[121 152 116 128] → 128
[104 145 109 102 120 136 149] → 149
[154 146 147 140] → 140
[153 147 120 107 114 122 124] → 124
[136 127 126 101 139] → 139
[135 135 139 137 152 133 128] → 128
[134 154 125 131 138 123 144] → 144
[127 122 126 155 129] → 129
[132 123 133 103 113] → 113
[137 133 110 100] → 100
---
[144 107 135 156] >> 156
[134 142 107 139 142 112] >> 112
[140 156 127 126 117] >> 117
[155 117 129 134] >> 134
[111 105 113 142 144 124] >> 124
[127 150 128 127 153] >> 153
---
[117 152 147 131] ans = 131, 117

[147 102 107 130 127] ans = 127, 147

[[104 124 139 137]
 [111 124 139 137]
 [112 124 139 137]] ans = 137, 112

[102 155 133 120] ans = 120, 102

[[116 108 142 130 133]
 [117 109 142 127 134]
 [116 107 141 131 134]] ans = 133, 116

[[104 138 141 147 137]
 [137 134 114 102 109]] ans = 137, 137

[[121 141 126 157 150]
 [135 127 126 151 137]
 [142 111 141 109 116]] ans = 150, 142

[132 150 138 143] ans = 143, 132

[[119 116 101 130 117 135]
 [139 117 138 131 130 147]] ans = 135, 139

[[117 116 144 105]
 [117 116 144 149]
 [117 116 144 135]] ans = 105, 117
---
[[124 119 125 141 105 129]
 [137 128 128 149 128 140]
 [115 128 131 114 120 117]] -> 149, 105

[107 133 141 131 154 111] -> 154, 107

[[ 99 141 123 119 139 123 131]
 [ 98 134 128 121 142 121 133]
 [120 119 120 129 129 120 143]] -> 143, 98

[120 119 121 106 154 122] -> 154, 106

[126 142 113 120 153] -> 153, 113

[146 106 104 113] -> 146, 104

[117 119 100 142 126] -> 142, 100

[[147 148 143 145 114 139 154]
 [129 109 156 152 153 137 155]] -> 156, 109

[[151 153 118 126  99 106]
 [127 128 108 135 117 136]
 [140 129 103 135 121 137]] -> 153, 99
---
[[124 139 127 117 152 156 126]
 [113 114 157 135 128 108 118]
 [116 121 157 136 127 125 145]] out 126

[[111 120 138 123 100]
 [110 142 129 123 134]] out 100

[138 114 122 120 136 153] out 153

[[149 117 124 134 132 144 126]
 [147 112 116 135 111 132 123]] out 126

[152 131 119 118] out 118

[127 117 128 145 140 134 102] out 102

[[148 144 135 156 107 153 122]
 [116 146 126 122 132 118 145]
 [135 132 131 127 111 120 135]] out 122
---
[[122 119 102 131 123 131 139]
 [121 110 102 142 117 136 127]]	142

[[110 104 130 118]
 [110 147 111 121]]	110

[149 137 142 135 121 132 138]	135

[[130 128 126 129 130]
 [125 127 107 116 120]
 [128 127 110 120 124]]	127

[137 103 135 151 131]	103

[155 132 157 151 157 109 142]	151

[[119 138 119 129 109 126]
 [144 109 149 125 145 104]
 [128 153 128 126 129 135]]	128

[105 128 120 129]	105
---
[[135 123 144 106 112 144 118]
 [135 110 133 135 138 127 118]] -> 123

[120 119 157 130 124] -> 119

[[134 122 142 107 115 123]
 [110 144 149 144 143 141]
 [110 145 144 149 137 132]] -> 122

[[150 127 133 137 110]
 [118 116 110 147 121]] -> 127

[[114 118 130 141 149]
 [128 119 152 116 144]] -> 118

[129 138 138 105 125 128] -> 138

[[112 132 113 143 115]
 [140 150 138 110 129]
 [133 103 136 149 150]] -> 132

[119 128 133 131 104] -> 128
---
[[111, 134, 130, 105],
 [111, 135, 131, 107],
 [134, 117, 120, 106]] 134

[[124, 122, 123, 135, 118],
 [148, 100, 116, 123, 126],
 [146, 129, 154, 118, 146]] 122

[[132, 105, 138, 113, 140, 112, 116],
 [147, 140, 120, 133, 136, 137, 131],
 [155, 126, 128, 127, 143, 140, 121]] 105

[[117, 105, 114, 132, 139, 120, 108],
 [118, 108, 119, 134, 109, 131, 111],
 [116, 130, 116, 138, 106, 134, 129]] 105

[[158, 106, 129, 141],
 [144, 145, 115, 150],
 [139, 145, 149, 119]] 106

[[146, 135, 139, 141, 115, 128, 139],
 [124, 131, 133, 124, 131, 135, 125],
 [149, 137, 143, 143, 113, 128, 142]] 135

[[153, 149, 137, 108, 142, 109],
 [145, 132, 138, 116, 151, 116],
 [130, 138, 133, 117, 133, 122]] 149

[[123, 135, 138, 107],
 [122, 141, 149, 106],
 [120, 140, 144, 107]] 135
---
[[108 102 103 134 137]
 [118 118 118 130 125]
 [154 153 154 121 122]] | 103

[[118 120 120 136 137 120]
 [149 145 146 106 107 149]
 [108 109 108 151 151 108]] | 120

[[102 130 138 135 127]
 [124 125 127 127 136]
 [136 118 130 141 120]] | 138

[[133 115 156 114]
 [123 116 127 133]
 [116 132  98 135]] | 156

[[133 129 109 148 129]
 [141 112 150 122 128]
 [142 123 149 140 130]] | 109

[[106 135 139 120 143 118 113]
 [106 133 144 122 145 117 113]
 [105 133 143 119 145 118 111]] | 139
---
128  138  115  155  107  147  155
146  119  140  100  129  124  113
out 146

123  129  119  130  134  120
134  118  133  100  119  124
133  116  140  101  119  122
out 133

140   98  147  135  133  134  149 out 140

122  154  114  116  149  118 out 122

117  137  131  141  130  157  102
127  132  125  135  126  136  124
out 127

149  151  146  105 out 149

115  147  127  104 out 115
---
[[127 149 107 137 125]
 [114 136 106 125 124]
 [136 147 117 140 128]] 117

[[151 130 111 155 152 102]
 [122 126 133 122 120 137]
 [126 125 132 126 127 130]] 126

[[143 103 156 138 103]
 [120 140 119 126 134]
 [145 104 151 133 111]] 151

[[131 133 125 126]
 [111 108 116 139]
 [150 158 146 115]] 158

[[118 135 154 121 139 120]
 [131 126 107 136 125 151]
 [131 143 112 113 146 128]] 113

[[121 130 137 122 103]
 [126 146 131 113 126]
 [137 134 102 113 116]] 102

[[131 116 149 116 129 127]
 [127 125 117 129 101 127]
 [129 118 125 139 137 125]] 139

[[124 144 133 114]
 [157 136 142 126]
 [132 147 123 135]] 147
---
[119 102 121 127] → 127, 102

[151 115 122 136 135 118] → 151, 115

[130 122 126 123 150 124] → 150, 122

[110 155  99 116 146  98 100] → 155, 98

[[123 127 113 121 146]
 [140 138 151 131 139]] → 151, 113

[126 116 131 107 109 153 126] → 153, 107

[[126 127 125 135 130 126 157]
 [123 127 132 138 129 129 145]
 [113 124 133 143 129 117 149]] → 157, 113
---
[131 136 150 147 127]: 127, 131

[107 123 146 110 125 118]: 118, 107

[105 148 139 131 149 146]: 146, 105

[[117 106 113 120 105 147]
 [118 116 117 119 116 123]]: 147, 118

[149 132 156 132 135 143]: 143, 149

[[134 117 104 132 121 117]
 [116 133 144 141 128 152]]: 117, 116

[[130 128 133 124 129]
 [130 123 147 106 119]
 [156 106 131 146 134]]: 129, 156

[130 127 126 103 128]: 128, 130

[[113 119 119 125 105 118 119]
 [144 112 128 145 120 130 126]]: 119, 144

[148 137 116 107 132 107]: 107, 148
---
[[126 100 142 134 129 115]
 [132 102 137 148 126 132]
 [120 135 131 104 133 106]] 142

[[136 140 139 125]
 [146 153 155 129]] 139

[144 145 107 107 110 103] 107

[[107 110 107 148]
 [148 144 150 106]
 [142 135 144 109]] 107

[121 137  99 114] 99

[126 135 136 111 151 154] 136
---
Input: [151 147 117 154 139 150 128]
Output: 147
Input: [126 106 155 100]
Output: 106
Input: [107 151 127 138 129 136]
Output: 151
Input: [133 131 115 156 114 147]
Output: 131
Input: [145 103 156 114 155]
Output: 103
Input: [101 118 118 100 120]
Output: 118
Input: [102 155 100 157]
Output: 155
Input: [137 156 125 119 119 141]
Output: 156
---
[102 104 144 137 134 124 135] ==> 134

[[132 105 123 126 117]
 [140 124 129 127 117]] ==> 123

[[134 110 118 127 145 142]
 [116 136 133 146 139 107]
 [147 142 131 126 119 122]] ==> 127

[[131 127 135 131 127]
 [153 148 157 152 105]] ==> 135

[[144 151 153 125 141]
 [108 102 101 125 105]] ==> 153

[121 130 154 138 144 130] ==> 138

[110 130 120 133 101 129] ==> 133
